Each row below holds a small network's activations on one input, seen along a few directions.
In each table, some parts of the input vary, and every possible input appears once, in random order.
Descriptions start from the smaller parts, as in this example, which fits no table here: ring(8) and (point or line(11) or (values(2) and line(6))).
Shared parts are said once, and a part with two or three values counts as separate values.
In the rows, 128 means zero.

Table:
x1: [102 103 128 101 144 150 117 121 128 158 128  95 108  93 159 114 103]
x2: [113 131  86  26  81 171 123 163 174 152  98  51 154 221  84 159 131]
x3: [ 67 129 131 114 135 100 143 128 121 155 126  89  99 110 157 116 115]
x4: [ 91  93 101 114 160 151 138 111 125 134 125 106 148 109 139  96  90]
x5: [191 128 116 177 128 112 110 123 123  99 130 166 157 147  86 111 146]
x6: [147 174 167 171 120 105 118 135 122  98 150 195 113 133 139 163 159]
x7: [ 54 145 139 123 165 113 120 129 107 154 173 121 110 118 144 135 122]
x8: [ 86 100  88 123 160 115 131 112 112 142 145 106 152 127  93  79  96]
x9: [195 133 157 143 101 148 133 128 139 103 104 164 109 107 144 141 142]
x10: [167 155 162 160  93  96 139 137 132 110 113 152 102 122 142 154 160]
x11: [195 118 133 156 121 149 135 122 125 102 115 163 155 123 121 140 145]
- Describe the family of inputs behind these rows. => point or (values(2) and line(5))
- Which other rows does x7 become when the values(2) part takes its other values? List them by row number. => x6
- Which other rows does x8 become when the line(5) part takes its other values? List them by row number. => x1, x3, x4, x7

Table:
x12: [126 115 152 142 129 131 132 116 108 123 147 166 150  87 178 184 134]
x13: [119 181 171 152 167 122  87 141 131 121 159 153  67 119 155 133 152]
x14: [168 100 138 134 138 159 118 101  91 135 155 195 149  87 115 127 123]
x15: [142 125 158 181 147 109 154 113 128 126  95 114 105  78 178 128 144]
x16: [ 77 162 138  88 148 150 104 150 175 137 150  84  82 148 113 140 117]
x17: [ 77 113  77 119 125  91 120 124 117 154 121  92 170 174 113  95 111]
x18: [ 97  83  83  78 121 157 114 123 136 118 125 113 177 133 147 131  85]
x19: [ 58 158 122 109 166 156 148 138 157 129 127  94 133 168 128 139 124]
x20: [143 110 133 167 136 100 153 101 128  96  91 155 124  79 161  91 119]
x21: [115 158 168 147 117  58 102 122  90 170 153 155  93 117 129 143 163]
x22: [103 132 145  77 111 143 147 132 150 174  94  74  70 116 141 110 120]
x23: [146 142 174 141 104 115 143 133 110 137 125 138  55  75 173 125 131]
x24: [ 87 139 126  87 127  79  86 137 139 189 134  67 103 150 106 130 145]
x25: [ 96 116 134  42 108 155 102 135 143 161 142 106 112 116 140 166 115]
x26: [141 151 145 165 168 152 136 116 112 107 164 191 120 121  86 101 125]
x27: [239 149 147 143  42 149 183 144 156  83  57 153 124 152 107 157 157]
x28: [204 192 146 148  90 168 145 160 153  74  99 182 136 212 102 157 174]
x29: [ 97 171 159 173 171 125 143 125 125 104 144 164 121 126 153 149 148]
x30: [121 137 135 177 153  48 105 128  97 135 138 123 137 120 153 142 170]
x31: [ 98 114 121  92 138 129 170 127 155 135  77  63 116 116 151 119 126]
x32: [ 64 135  96 120 146 158 143 128 162 104 133 113 152 167 107 112  82]
x33: [143  98 122 166 145 136  93 108 111 123 135 168 167 101 182 126 115]
x34: [188 101 136 174 130 141 149 118 108 118 129 136 102  73 119  83 111]
x35: [105 134 101 101 150 187 143 142 134 120 160 115 129 163  68  95  89]
x36: [109 152 127 173 170 119 121 123 127  78 143 182 136 132 150 103 124]
x37: [ 96  95 111  83 138 153 115 129 153 138 125  77 160 120 153 173 115]
x38: [144  91 100  85 121 160 164 131 132 125 109  84 112 110  91  75  92]
x39: [ 79 120  98 124 128  91 122 143 126 163 135  51 150 162 125 141 131]
x40: [122 114 116 199 127  58 111 109 110 126 147 146 161 119 123 121 125]
x41: [156 122 121 155 140  75 114 117  74 135 161 168 135 117  86  95 149]
x42: [138 130 165 106 114 127  91 131 101 135 162 173  96  81 178 170 138]
x43: [132  83  95  70 119 193 124 126 112 147 150 118 158 128  97 120  87]
x44: [224 149 124 155  58  90 120 158 142 100 105 144 154 196  88 164 190]
x45: [104  99  94 113 125 144 159 121 143 131  78  81 135 133 148  74  90]
x46: [237 130 142 133  56 173 123 141 156  99  99 169 169 163 117 196 162]
x47: [114 108  89  90 134 104 124 119 115 160 141 101 150 152  49  92 125]
- The inputs of x13 and x42 match in every part but one. If x19 is changed in the same way as x13 into x42, which row does it become? => x37
- Describe the family of inputs behind these rows. => values(4) and (point or (values(2) and line(4)))
- List by row number the other rows that have the values(4) part in common with x40. => x17, x21, x24, x30, x39, x41, x44, x47
- Which other rows does x34 become when the values(2) part takes its other values? List them by row number. => x38
